Questions about the table below. Rows and columns are numbered from 0.
1) Give the entry just left of 37.7.
2) Give the entry just left of -65.1.
3) Give the top-left entry.
4) Give the top entry of the column that holds the smallest entry.
5) Give the entry in the bottom-right corner.
6) Give the entry at row 1, column 0.
7) Give the entry directly above 48.5.
8) Give the entry in row 0 and column 2.
[[ 31.3  30.5 -26.6  31.4 -37.0 -35.1]
 [-62.0 -55.7  37.7 -61.0  60.5  48.5]
 [-64.6 -60.6  35.6 -65.1  61.5  51.3]
 [-39.7 -36.0  21.2 -39.4  36.7  34.4]]
1) -55.7
2) 35.6
3) 31.3
4) 31.4
5) 34.4
6) -62.0
7) -35.1
8) -26.6

m =
[[-30.8 -30.5  14.2 -23.9  22.9  27.6  24.8 -22.3 -22.9 -25.7]
 [ 45.1  46.2 -51.8  39.8 -73.8 -67.9 -46.5  37.6  39.2  41.7]
 [ -8.6 -10.0   3.6  -7.3  -9.6   6.2  10.5 -10.8  -4.5  -9.1]
 [-23.8 -25.2  20.5 -21.2   6.2  22.5  18.4 -24.7 -19.1 -24.2]
 [-34.7 -35.0  30.8 -27.2  37.2  40.8  15.2 -27.9 -26.9 -30.0]
 [-54.6 -56.1  58.5 -48.3  70.5  70.9  51.2 -49.7 -46.7 -51.7]]
Indices start at 0.
Give the entry directly below 22.5.
Answer: 40.8
Give the entry directly below 10.5.
Answer: 18.4
Give the entry in row 1 and column 0.
Answer: 45.1
The top-left entry: -30.8
Give the entry just right of -24.7.
Answer: -19.1
Give the maximum.
Answer: 70.9
Give the top entry of the column that holds the smallest entry.
Answer: 22.9
The entry just left of 41.7 is 39.2
The entry in the bottom-right corner: -51.7
Give the entry at row 1, column 1.
Answer: 46.2
The top-right entry -> -25.7
The entry at row 1, column 2 -> -51.8
Give the entry just left of -19.1.
Answer: -24.7
Give the entry at row 2, column 1.
Answer: -10.0
Give the entry at row 2, column 2.
Answer: 3.6
Give the entry at row 0, column 1.
Answer: -30.5
The entry in row 2 and column 0 is -8.6
The bottom-left entry: -54.6
Give the entry at row 0, column 2.
Answer: 14.2
The entry just right of 15.2 is -27.9
The entry just right of 27.6: 24.8
Give the entry just right of the largest entry.
Answer: 51.2
Give the entry just left of -67.9.
Answer: -73.8
The entry just left of -21.2 -> 20.5
Give the entry just left of the largest entry.
Answer: 70.5
The entry just right of -46.5: 37.6
The entry just right of -27.9 -> -26.9
The entry just right of the smallest entry -> -67.9
Give the entry just left of the smallest entry.
Answer: 39.8

[-68.0  67.4 -65.7  70.5]
The largest entry -> 70.5
The entry just left of -65.7 is 67.4

Read these off the grid that follows.
1) Report the second-last entry, reading row by row.
2) Report the fifth entry, reading row by row.
3) Report the entry in the bottom-right corner.
4) Report the entry directly below -65.0.
5) Report the entry directly below 18.8.
6) Report the largest entry in the last row.
7) Report the entry just left of 23.1.
8) Report the 1st entry, reading row by row.
[[-65.0 -30.0  60.9  -2.9  -2.4 -21.6   1.0  59.6  25.2]
 [-34.4 -27.4  51.9   6.2  -9.3 -63.2   7.2  17.5  18.3]
 [-35.9  -6.3  56.4   1.1   3.7  -4.0  36.3  43.9  39.1]
 [-44.7  20.9  72.7   6.1  31.6  -9.2   5.7  15.1  22.0]
 [-15.6  -4.3  58.5   8.4 -12.4  -4.6  28.5  18.0  17.7]
 [-47.7 -10.5  70.4 -23.0  45.5 -23.5  37.0  23.2  43.8]
 [-44.9   0.7  60.7   8.7  14.0 -28.5 -13.9  22.3 -20.1]
 [-24.5  -4.5  39.5  12.4   5.7 -19.1  37.3  18.6  54.2]
 [-30.9  -6.2  62.8 -11.3  16.8  -7.9  44.6  27.7   7.2]
 [-28.2  -5.2  51.4  19.7 -14.9 -43.2  50.3  20.5  19.7]
 [ -9.7  23.7  58.2  13.3  -4.3 -15.8  19.3  23.1  14.3]
 [-74.0  14.6  67.8  18.8  19.8 -18.6  12.1  20.5  16.4]
 [-31.8  21.0  79.7   2.5  18.5 -15.6   8.5  10.7   3.4]]
1) 10.7
2) -2.4
3) 3.4
4) -34.4
5) 2.5
6) 79.7
7) 19.3
8) -65.0

[[-320, 457, 322, -207, -25, 392, -4, 143, -267, 437], [235, -259, -262, 481, -402, -30, 71, -355, 79, -373], [-414, 416, 273, -327, 116, 452, -58, 278, -245, 501], [187, -301, -340, 269, -123, -246, 112, -206, 63, -282], [-434, -301, 147, 353, -170, 299, -279, -368, -296, 149], [317, -190, -336, 323, -242, -202, 154, -364, 190, -187], [243, -168, -243, 161, -212, -207, 107, -211, 109, -328], [-334, 442, 305, -161, 104, 446, -21, 307, -184, 459], [223, 375, -90, 61, -307, 13, 269, 81, 145, -6], [-298, 224, -54, 279, -558, 535, -86, -384, -312, -14]]
The 3rd smallest entry -> -414
The entry just left of the smallest entry is 279
The entry just left of -190 -> 317
The entry just right of 452: -58
Find the maximum.
A: 535
Find the entry just left of 307.
A: -21
The entry just right of 71 is -355
The entry just right of -279 is -368
Find the 3rd largest entry.
A: 481
Find the 1st entry in reading order.
A: -320
Find the second largest entry.
A: 501
Find the entry just left of -202.
A: -242
The fifth entry in reading order is -25
The entry just right of -368 -> -296
Find the entry just left of -170.
A: 353

Questions about the grid below.
1) Read off the 1st entry on the main diagonal.
2) Read off the largest entry in the first row.
3) Read off the last entry in the row that holds the smallest entry.
4) Read off the second entry on the diagonal from the top-right corner.
5) Read off the largest entry in the first column.
6) Read off the entry just right of 99.
7) Read off the entry just right of 159.
8) Read off the entry just right of the smallest entry.
148,163,217,161,206,172,174,151,173,164,159,163,171,154,187,181
195,193,83,92,85,99,140,209,224,150,192,215,57,154,149,207
1) 148
2) 217
3) 207
4) 149
5) 195
6) 140
7) 163
8) 154

B =
array([[-0.06,  0.17, -0.06,  0.19,  0.00, -0.13],
       [-0.19,  0.17,  0.09,  0.23, -0.11, -0.18],
       [-0.04,  0.25, -0.05,  0.12, -0.02, -0.07],
       [-0.03,  0.16, -0.10,  0.19,  0.04, -0.13]])
Indices start at 0.
The entry just right of the largest entry: -0.05
The entry in the bottom-left corner: -0.03
Find the entry at row 1, column 2.
A: 0.09
Find the entry directly above the smallest entry.
A: -0.06
The entry in row 2 and column 0 -> -0.04
Find the entry just left of -0.10.
A: 0.16
Find the entry in row 0 and column 1.
A: 0.17
The entry just left of 0.04 -> 0.19
Find the bottom-right entry.
A: -0.13
The minimum is -0.19
Find the entry just right of the smallest entry.
A: 0.17
The top-right entry -> -0.13
Find the entry at row 0, column 2.
A: -0.06
Find the entry just left of -0.18.
A: -0.11
The entry in row 2 and column 1 -> 0.25

x =
[[-11.9 -28.7 -11.3  -5.0  25.2  77.8 -15.1  52.9  81.1 -20.4  -7.5 -16.1
   38.1  69.2 -40.3 -13.5]
 [-15.5 -16.2   4.4 -15.5 -73.9 -20.2  -7.2 -32.9 -65.8  -8.4  -9.9 -18.3
  -55.6 -41.1   5.2 -16.2]
 [ 43.0  55.8  27.4  39.7  28.5 -44.7  44.8 -30.5 -41.1  43.3  28.7  49.2
   16.1 -33.1  72.6  37.2]
 [-30.7 -36.6 -10.8 -33.4 -57.3  -3.2 -41.1 -23.6 -32.8 -32.3 -21.0 -54.4
  -47.1  -7.3 -44.0 -34.7]
 [-51.6 -56.7 -22.2 -43.7 -26.6  31.2 -58.2  30.7  38.0 -48.4 -34.1 -56.6
   -8.8  33.3 -81.9 -43.8]
 [ 39.1  32.0  31.9  23.2 -48.2 -59.7  27.5 -65.2 -82.6  43.7  31.9  24.1
  -51.6 -73.9  47.3  34.2]
 [-29.9 -17.8 -51.3 -36.8  54.2  39.1 -22.8  42.3  55.3 -41.5 -28.8 -21.8
   48.3  38.1 -31.1 -23.2]
 [ 23.1  21.2  -3.6  21.1  66.2  35.1   7.4  36.8  83.6  16.2   6.4  15.2
   60.6  44.1  -1.2  23.6]]
The entry just left of -23.6 -> -41.1
The entry just left of 4.4 -> -16.2
Which number is the maximum?
A: 83.6
Which number is the entry just right of 31.2?
A: -58.2
Which number is the entry just right of 23.1?
A: 21.2
The entry just left of 52.9 is -15.1
The entry just left of the largest entry: 36.8
The entry just right of 39.7 -> 28.5
Which number is the smallest entry?
A: -82.6
The entry just right of 69.2: -40.3
The entry just left of -17.8: -29.9
Which number is the entry just left of 36.8?
A: 7.4
The entry just left of -7.3 -> -47.1
The entry just right of the largest entry -> 16.2
